A small network was shown many inputs. Here are its activations along a few directions, one row for each input.
Each table varies a few parts of the input and shows all the possible inputs, shuffled.
Descriptions start from the smaller parts, as in this example, which fits no table here: one of 6 places along a line, together with either a single point or one of 9 places along a line or (one of 2 separate values, together with one of 8 places around a ring).
Shared parts are said once, and a part with two or three values counts as separate values.

Rows:
r1:  2.082  1.506  3.228 -0.274  0.150  2.924 -0.358 -1.416  0.272 -3.479  2.791
r2: -1.761 -0.645 -1.130 -1.068  4.109 -2.953  0.558 -2.114  4.328  3.628 -7.928
r3: -1.697  1.793 -2.574  2.647 -2.455  2.049 -0.724  0.705 -1.047 -0.468  5.053
r4: -3.075  3.852 -2.308 -0.804 -1.187  0.699 -1.149  2.226 -3.306 -2.773  4.140
r5: -1.198 -0.517  0.024  0.060 -0.157 -6.861 -0.241 -0.002  2.289  3.136 -7.443
r6: -2.382 -3.153 -3.737 -0.158  0.254 -3.051  2.422 -1.233  3.821  3.914 -8.060
r7: -3.669  2.792  0.754 -1.185  0.875  2.593 -2.090  0.114 -3.097 -1.660  4.102
r8: -1.175 -2.997 -3.166 -2.059 -0.359 -2.109  3.604 -0.368  4.662  6.234 -7.430
r9:  2.868  0.580  3.654  0.759  1.916  2.067  0.642  0.589  0.824 -4.675  3.092
r10: -1.325 -3.224  0.513 -0.895 -2.164 -5.005  2.107 -0.300  3.507  7.078 -5.468
r11:  1.619 -0.637  0.546  1.645 -3.447  3.142  1.286 -0.696 -0.425 -3.277  2.481
r12:  2.633  0.415  0.571  0.911 -2.024  3.511  4.197  0.844 -1.064 -0.575  4.321
r13:  5.116 -1.909  2.530 -0.799  2.528  1.429 -1.842 -0.179 -0.178 -4.137  3.438
r14: -0.368  4.617 -1.638  1.035 -0.992  0.757 -1.567  2.177 -1.646 -1.924  4.056
r15: -0.810  2.564  1.676  0.457  0.194  2.928 -4.022  0.400 -0.459 -0.697  3.912
r16:  2.543  2.970  1.164  0.344 -1.520  1.581  1.801  0.112 -1.994 -5.013  1.450
r17: -1.547  1.083 -0.514 -2.463  2.307  1.239 -3.252 -0.931 -5.148 -1.292  4.685
r18:  0.223  0.621 -0.370  1.099 -3.326  4.343 -0.957  2.581 -1.551  1.862  4.080
r19:  3.767 -1.901  2.375  1.795 -1.831  3.720  3.943  2.513 -0.577 -1.892  3.076
r20: -2.548 -3.322 -0.044  0.849 -1.619 -5.947  1.073 -1.323  2.684  4.866 -6.006
r21: -0.782 -0.406 -3.525 -1.023  1.478 -4.314  1.010  0.166  3.259  2.189 -9.423
r22: -4.335  0.530 -2.095  0.799 -2.995  2.612 -0.188  0.652 -3.737 -1.532  3.800
r23: -2.073 -0.794  2.343  0.048  2.310 -5.489 -0.905 -1.978  3.304  4.504 -6.069
r24:  2.619 -2.754  1.252  3.016 -2.414  2.904  0.723  1.555  0.861 -4.065  2.395
r25:  3.297  0.980  1.999  1.642 -0.360  1.062  1.279  2.590 -0.585 -5.841  1.503
r26:  3.806  1.091  0.944 -2.159  2.536  0.224  0.103 -2.489 -1.499 -3.316  5.015
r27:  1.117  0.966  0.209 -1.160  1.580  1.580 -5.008 -0.617 -2.662 -0.607  4.442
r28: -2.833  0.630 -1.087 -0.592 -2.919  3.975  1.206  2.270 -4.553  1.034  4.041
r29:  0.126 -2.314 -2.533 -1.848  5.709 -3.539 -1.090 -3.059  2.433  3.905 -7.855
r30: -0.237 -2.416  0.940 -0.619  3.826 -6.072 -2.563 -2.788  1.281  4.875 -6.189
The inputs of r26 and r11 match in every part but one. If r30 is changed in the same way as r26 into r11, which row does it become? -> r20
Describe the family of inputs behind these rows. -> one of 5 places along a line, together with either one of 2 separate values or one of 4 places along a line
Which other rows does r8 become when the choice among 2 separate values takes its other values? List them by row number. -> r10
Which other rows does r19 become when the place on the line of 5 takes its other values? List them by row number. -> r9, r13, r24, r25
Which other rows agree with r14 in the place on the line of 5? List them by row number. -> r4, r5, r16, r21, r25

Rows:
r31:  0.652 -0.163 -0.524  0.394 -1.103  0.545  2.092  0.366  1.309  0.627 -3.073
r32:  1.182 -0.002  0.021  0.120  0.125 -1.263  2.701  0.609  2.200  0.096 -2.007
r33: -0.721  4.625 -1.002 -0.142  0.500  2.758 -2.849  1.170 -3.369 -5.897  5.014
r34: -0.184  1.388  1.975  2.375 -4.974  4.088  0.398  2.747 -2.968 -2.311  7.989
r35: -2.543 -0.515 -0.991 -1.671  0.448  0.245 -1.612 -0.626  0.171  3.243 -1.121
r36:  0.336 -0.140  0.055 -0.451  1.400 -2.819 -2.233 -0.767  0.206  1.762 -1.222
r37: -1.812 -1.795 -2.137 -0.302 -1.054 -0.539  0.789  0.862 -0.766  1.547 -1.727
r38: -0.604 -0.771 -2.140  0.046 -2.153 -0.359  1.357  0.284  1.065  0.960 -1.878
r39:  4.614 -0.237  1.565 -0.660  1.818  4.620  0.774 -0.684 -1.963 -3.860  6.716
r40:  1.981 -1.168  1.114  1.499  0.691 -0.947  1.416 -0.061  2.158 -0.993 -3.076
r41: -2.582 -0.365 -1.873  0.353  0.048 -0.328 -0.156 -1.047  0.127  2.512 -0.578
r42:  0.240 -0.519  2.266 -0.781  1.027 -2.792 -0.993 -1.956 -0.049  0.193 -2.034
r43:  0.724 -1.069  1.810  0.061  1.570 -2.096 -0.341 -0.650  2.032 -0.778 -1.982
r44: -1.283  0.731 -0.140 -0.839  1.656 -1.114 -1.342 -0.245 -0.154  2.900 -1.022
Describe the family of inputs behind these rows. -> either one of 3 separate values or one of 11 places around a ring
Start at r36 and move only the place on the ring of 11, one step at a time. The first step leads to r42. Which rows follow, in order? -> r43, r40, r32, r31, r38, r37, r41, r35, r44

Rows:
r45:  2.675 -2.560  1.051  0.889  0.115 -1.726  2.716 -0.421  2.731 -0.164 -3.586
r46: -3.619  0.679 -2.452 -0.654 -0.516 -1.099 -1.607 -0.002 -0.383  3.918 -1.074
r47: -4.268  0.009 -2.248 -0.930 -0.023 -1.986 -2.527 -0.332 -1.073  3.284 -1.145
r48: -3.792  0.617 -1.997 -0.068 -1.672  0.346 -0.511  0.303 -0.002  3.311 -1.216
r49:  2.204 -1.197  1.658  0.110  1.827 -1.165  1.765 -0.845  3.139  0.076 -4.029
r50: -3.156 -0.862 -2.343  0.104 -3.260  0.123  0.729  1.194 -0.745  2.712 -1.356
r51:  1.834 -1.199  1.686 -0.987  3.075 -3.571 -0.282 -1.716  1.807 -0.233 -4.127
r52:  1.020  2.509  1.478  1.517 -2.082  2.824 -0.035  2.036 -2.408 -4.008  6.646
r53:  2.518 -0.885  1.223 -0.429  2.778 -2.494  0.583 -1.439  2.678  0.519 -3.935
r54:  2.887  0.437  2.069  0.166 -0.176  4.389 -0.396  0.385 -2.823 -3.503  7.133
r55:  1.697  2.453 -0.123  0.280 -0.066  4.359 -0.436  0.837 -2.922 -5.913  6.689
Describe the family of inputs behind these rows. -> either one of 3 separate values or (one of 2 separate values, together with one of 4 places along a line)
Which other rows does r53 become when the choice among 2 separate values takes its other values? List them by row number. -> r46
